Each row has a name. Each question is about the rows just above it.

j_328: [ -7  60  17 -26   4 -38  13  29 -13 -63  18 -62  12  10   7  54 -92   6
   8   2  24  23  18   0  21 -10  48  60]
j_351: [-62  63  17 -25   0 -39  16  30 -11 -67  17 -62  12   8   7  16 -94   9
  16   1  21 -62 -62   0  22  -7  46  64]
j_516: [-15  16   9   4 -11   9  13 -13   7 -11 -17   5  19  -6  -5  -7   7  -9
  -5  10 -23  -3   4  -4   1  10 -23  11]
j_815: [-17 -13  12  21 -37  37  -7 -59   4  30 -64  36  41 -10 -20 -46  85  17
  -3 -61 -63  -7  -6  -9 -18   3 -89 -30]
j_253: [ 13 -49  -4  16 -25  19 -45 -45 -23  52 -44  24  24   4 -18 -37  86  58
  11  35 -26   2 -11 -12 -27 -23  -3 -55]
j_529: [-40 102  37 -19 -23  -9  54   4  20 -89 -20 -43  44  -5  -2  36 -78 -31
 -10  20 -34  15  24   3  28  17  -6  87]
j_417: [ -9  69  29 -28 -34 -39 -15 -13 -35 -63 -35 -77  58  16 -11  51 -60  63
  19  48  -6  42  20 -11  11 -41  -7  60]
j_953: [-17   8   6 -20  -9  20  21 -11  17   0 -15  23  12  -9  -5 -20  20  20
 -11   4  -2 -10   0  -3  -5  12 -28  -2]
Times [-20] occurs in j_953: | 2
Count of [-8] in j_953: | 0
Count of [37] in j_815: | 1
How many times does j_815 hold [36]? | 1
Count of [-61] in j_351: | 0
Count of [-2] in j_953: | 2
Times [7] occurs in j_953: | 0

j_351: [-32   9  -5 -21  29  -6]
j_328: [ 88  88   3  88  88 -26]
j_855: [  4   4 -61   4  19   4]
j_930: [-23   4 -61 -16  99 -27]
j_529: [-91   5   3  87  83 -12]
Count of [88] in j_328: | 4
How many times does j_855 hold [4]? | 4

j_930: [ 41  47  24  -4  28  34  20  -3 -21 -24 -31  48  -3 -26 -19  -9 -71 -28
  -3  12  -6  53  12  -8  31  -9  15  -5 -42]
j_328: [ 26 -17  19  35  -1 -32  29   8  36  40  -8 -17 -71  -3   3 -43  -8 -16
 -29 -63  20 -48   9  51 -37  -9  28  29 -28]
j_516: [  9  12 -97 -50 -20 -25   7  48  21  30 -20  48  41 -12 -20   6   7 -26
  27  26  61 -28 -45  -3 -57  -5  -3   7  33]
j_815: [ 23  19 -59 -25 -48 -43  15 -10  18 -24   1  25  19   0 -40  40  46   9
  47 -45  20  42 -19  45 -25  27  36  53   6]
j_379: [-17 -11 -17  40  -9 -24 -56  61  22  27 -16  41 -51 -22 -12 -45  27 -11
 -17   7  37 -30 -38  -5 -27  42   9  40  42]
j_351: [-24 -18 -42  -1  12  17 -15  47   2 -34 -60  33 -39  26 -28  10  22 -24
  -7   9  29  -4  -2  12   0  -3 -37   5  29]
How many times does j_930 hold [47]? | 1
How many times does j_516 hold [-19]? | 0
Times [29] occurs in j_930: | 0
Times [48] occurs in j_516: | 2

j_253: [ 37  26  33  12   6  -5 -56 -23 -26]
j_839: [ 99  -2 -41  40  86  88  -5 -96  52]
j_328: [106  -6 -32  33  96  95  -9 -95  47]
j_516: [ 62  -4  29  35   7 -11 -57   4 -38]
j_379: [  76   12  -30   23  101   60  -37 -106   53]
j_930: [ 62  -4  29  29   7  -4 -57  -4  -4]
j_351: [104  -5 -31  34  95  93 -10 -94  46]
j_855: [  76   12  -30   23  101   60  -37 -106   31]
j_529: [  76   12  -32   23  101   60  -37 -106   31]
j_417: [  75  -39  -30   22  101  -38   22 -107  -30]
How many times does j_417 hold [22]? | 2
Count of [29] in j_930: | 2
Count of [23] in j_855: | 1
Count of [-4] in j_930: | 4

j_529: [-37 -21  -4 -73  19  18 -11  88  45 -19 -88   7 -19  29 -24  20   7 -68
  58 -38 -96   4]
j_417: [ 29 -38 -37 -87  28  44  42  21 -70  -2 -18 -46  21  -6  38  28  14  21
 -35  56  30  56]
j_855: [  5  13 -73 -66  13  22  33  49  50 -85  -1   2  69 -38  77 -13 -19 -37
  28  -4 -79 -18]
j_815: [ -41   60    2   36  -41   37   42  -42  -20  -27   49   13   45  -23
   72   19    3   36  -43 -100   93  -42]
How many times does j_815 hold [-41]? | 2
Count of [28] in j_417: | 2
How many times does j_529 hold [29]? | 1
How many times does j_815 hold [45]? | 1
How many times does j_417 hold [44]? | 1

j_855: [-97 -62   2  59   4]
j_417: [-97 -78  -4  52  -5]
j_253: [-89 -71   4 -61   4]
j_379: [-98 -81  -1  42 -17]
j_529: [ 0  0  0 60  1]
j_815: [-60 -60   3  37 -60]
j_930: [-83 -77  -2  50 -18]
j_839: [-100  -73    6  -72   -2]
j_953: [-90 -60   6  49   4]
How many times does j_529 hold [0]? | 3
How many times does j_839 hold [-73]? | 1
Count of [-90] in j_953: | 1
Count of [-60] in j_815: | 3

j_328: [ 19  11  54   1  -3  41 -11 -16  -4  -5  32 -27 -32  -1 -51   2 -50 -20
 -30  50  -8 -24 -11  20  -3  18 -40  32  52 -34 -60  32  35  17  39  44
 -37 -38 -22 -26  -3 -20  60]
j_379: [-33 -32   5 -24  -3   0 -47  31 -33   2   1  42  16 -52  44  12  19  76
 -55 -39  10  20  40 -36 -50   6  20  32   5  13  23  14 -35  17 -23  44
  -7  38  -5  -8 -57  33  -7]
j_839: [ 28 -11 -11  38 -41   0  36  -2 -44  32 -44 -97 -67  -9  -6  42  19 -40
 -17  50 -26  29  27  11 -50  55 -28   0  83  -6 -29 -21  35 -15   2 -23
  23 -12 -14 -77  -3  46  76]
j_953: [  2  11   5 -24  48  14  12  18 -33   2 -44 -10  -8 -37 -24 -28 -39  76
  33  -9  98  20  14 -18   6  -6   8 -31 -26   4 -18 -21 -33  -5  51  11
   3  26  12  77  24   6 -40]
j_815: [ 28 -17 -11  38 -41   0  36  -2 -44  32  27 -97 -67  -9  44  42  19 -40
 -17 -97 -26  29  27  11 -50  -6 -17  21   5  -6  -8  23  35 -26 -23 -34
 -27  26 -57  -8 -16 -97 -23]
j_930: [ 11 -64  13   1 -29 -53 -58   4 -21 -13   1  28  16  -1   4 -28  19  -1
  21  50  -8  11  27  11 -50   6   8   0 -26  23 -18  -4  -7  50 -11  33
  23   0  12 -26  38   6 -23]
j_529: [  2  11   5 -24  48   0  12  31 -33   2 -44 -10  -8 -37 -24 -28 -27  76
  33  -9  98 -24  14 -18   6  -6   8 -31 -26   4 -18 -21 -21  -5  51  11
   3  26  12  77  24   6 -40]
j_253: [-16 -54  -3 -24 -41  54 -11  18 -10   2   1   7   4 -16  17   2   7 -40
  33  50 -26  20   1  20 -22 -43  32 -31  21  13  23  14 -49 -26 -23  -1
   3  13  -5  -8  24  -7  26]
Times [-17] occurs in j_815: | 3
How many times does j_953 hold [-24]? | 2
How many times does j_815 hold [27]? | 2
How many times does j_839 hold [-6]? | 2

j_953: [-86   4 -39  46 -77  75]
j_328: [-77 -64  41 -25  -5 -18]
j_529: [-56 -62  19 -16   2 -33]
j_815: [ -8 -95 -42  64 -92 -31]
j_516: [-113   -8   -7  -24   35    2]
j_855: [-37 -53  29 -20   4 -31]
j_930: [-112 -112 -112   15  -85 -112]
j_839: [45  6  6 45  6 45]
j_379: [  29 -103    2   25  -46  -71]
j_417: [-64  -1  54 -45  24  18]
j_253: [-64  -1  54 -45  24  44]
Times [-112] occurs in j_930: | 4
Count of [46] in j_839: | 0

j_855: [ 11 -21 -21  -6  35  40  23   5 -21   3  14 -39  -9 -32  -8 -21  35  10
 -26  36  -2 -50  29   3  -6 -18  -7 -35   4   1  11 -31  26 -21  61   4
  -2   9  19 -54 -40 -17  -4 -18 -36  38  33 -34   6   0 -18 -29  21 -44
   9  25  20 -36 -46  42]
j_839: [ 11 -21 -21  -6  35  40  23   5 -21   3  14 -39  -9 -32  -8 -21  35  28
 -26  36  -2 -50  29   3  -6 -18  -7 -35   4   1  11  24  26 -21  61   4
  -2   9  19 -54 -40 -17  -4 -18 -36  38  33 -34   6   0 -18 -36  21 -44
   9  25  20 -36 -46  42]
j_529: [  6   6 -12 -18  18  15  14 -12  -1  -6   4 -21  -6  -6   7 -16  29   4
 -11   4   3 -14 -12   5  18 -15  11   4  -1   7   6  29   0 -16  18   1
   4   3   9 -24 -17   0   2   6  -2  23   2 -22  -5   9  -2 -12  11 -30
   7  14   7  -1 -17  14]
j_253: [  2 -24 -16   8  35  12  17 -30  22 -10   7 -29 -17  -1  29 -22  29  31
 -40  22 -11 -17   7   6   9 -23  17 -11  33  17  15   3   4 -25  40 -12
  -6  11  23   7 -26  10  16  44  30   6   9 -36   7  44  22 -30 -30  22
 -11  18   2  -7  22  10]
Count of [-30] in j_253: | 3
Count of [23] in j_253: | 1
Count of [6] in j_529: | 4
Count of [-36] in j_839: | 3

j_839: [ 24 -19 -19 -19 -19  24]
j_379: [104  73 -31 -19 -19 -19]
j_815: [ 25 -27  25  -4 -27  25]
j_516: [ -2 -86   3  10  43  -9]
j_855: [ 37  26  -8  12  32 -14]
j_930: [-64   2   5   2 -64 -12]
j_351: [-66  18  49  23 -60  40]
j_529: [ -8 -10 -13   9  17 -30]
j_417: [ 46  28  30   7  28 -11]
j_953: [-20  29 -23  15  14   2]
j_328: [ 65  33 -20 -15 -38  27]
Times [-19] occurs in j_379: | 3
Times [2] occurs in j_930: | 2
How many times does j_815 hold [25]? | 3
How many times does j_839 hold [-19]? | 4
How many times does j_417 hold [-11]? | 1
How many times does j_529 hold [-8]? | 1
Count of [-64] in j_930: | 2

j_930: [ 66 -11 -24 -11 -11  24  21 -11 -24  38 -24  19]
j_351: [ 22 -42  15  36  15 -16  15  36  87  -7  15 -13]
j_815: [-92   2 -92   2  14  50   2 -26 -23  40   9  16]
j_953: [ 22 -42 -14  36  15 -16 -12  -2  87   3 -47 -13]
j_839: [ 32  64 -76  -7  15  49 -36  -7 -60 -76  15   6]
j_253: [ -7  48  -9  -9  -9  32 -61 -14 -83   6  45  10]
Count of [-9] in j_253: | 3
Times [-76] occurs in j_839: | 2
Times [15] occurs in j_351: | 4
How many times does j_953 hold [-13]? | 1
Count of [-12] in j_930: | 0
Count of [2] in j_815: | 3

j_815: [-29  14 -63 -18  34  17 -26]
j_328: [ 38 -39   2   2   2  16  31]
j_953: [-32 -19  17 -19  -5   9   8]
j_379: [ 60 -53  89 -31 -54   6  83]
j_417: [  1  -6 -12 -54   8  -3   7]
j_855: [-15  35  36  29  36  -2 -28]
j_253: [37  9  9 52  3 37 23]
j_529: [ 5 -4 11  5  4  5 -4]
j_839: [-34   3 -32   6   7   0 -53]
j_516: [-41  22  -3  12  15   0 -12]
How many times does j_253 hold [37]? | 2
How many times does j_529 hold [5]? | 3
Count of [6] in j_417: | 0
Count of [-28] in j_855: | 1

j_516: [ 39 -36 -18   2   5   1  -3 -34   1 -36  -3  -3 -34 -15   1   5 -50  47
 -27  30  -3   1  56 -36]
j_529: [ 19 -27 -41  50 -56  -6 -51  43  37   2  27  27 -65  -9  31  15  24 -25
  25 -25  27  28  26  33]
j_351: [  6  36  -2 -29 -25 -30  11 -12 -52  44  -9 -21  -2 -84 -67 -10 -67  -1
 -32 -25  -9   5 -40  21]
j_953: [ 25  23 -18  49 -18  -4 -45 -17 -59 -38  90  -5 -24 -16  77 -50 -50 -11
  -2  24 -18  25 -60  20]
j_855: [ 17  45 -22  -2 -37 -35 -24  64  64 -38  45  24 -31   5  16 -12  26 -19
  38  19  14  45  69   1]
j_253: [ 17  -5 -35  14 -51 -24 -33  66  62 -44  49  21 -43  -2  22  15  23 -26
  33  44   9  44  54  10]
How many times does j_516 hold [1]? | 4
Count of [-18] in j_953: | 3
Times [-37] occurs in j_516: | 0
How many times does j_529 hold [27]? | 3
Count of [14] in j_855: | 1
How many times does j_253 hold [66]? | 1
Count of [44] in j_253: | 2

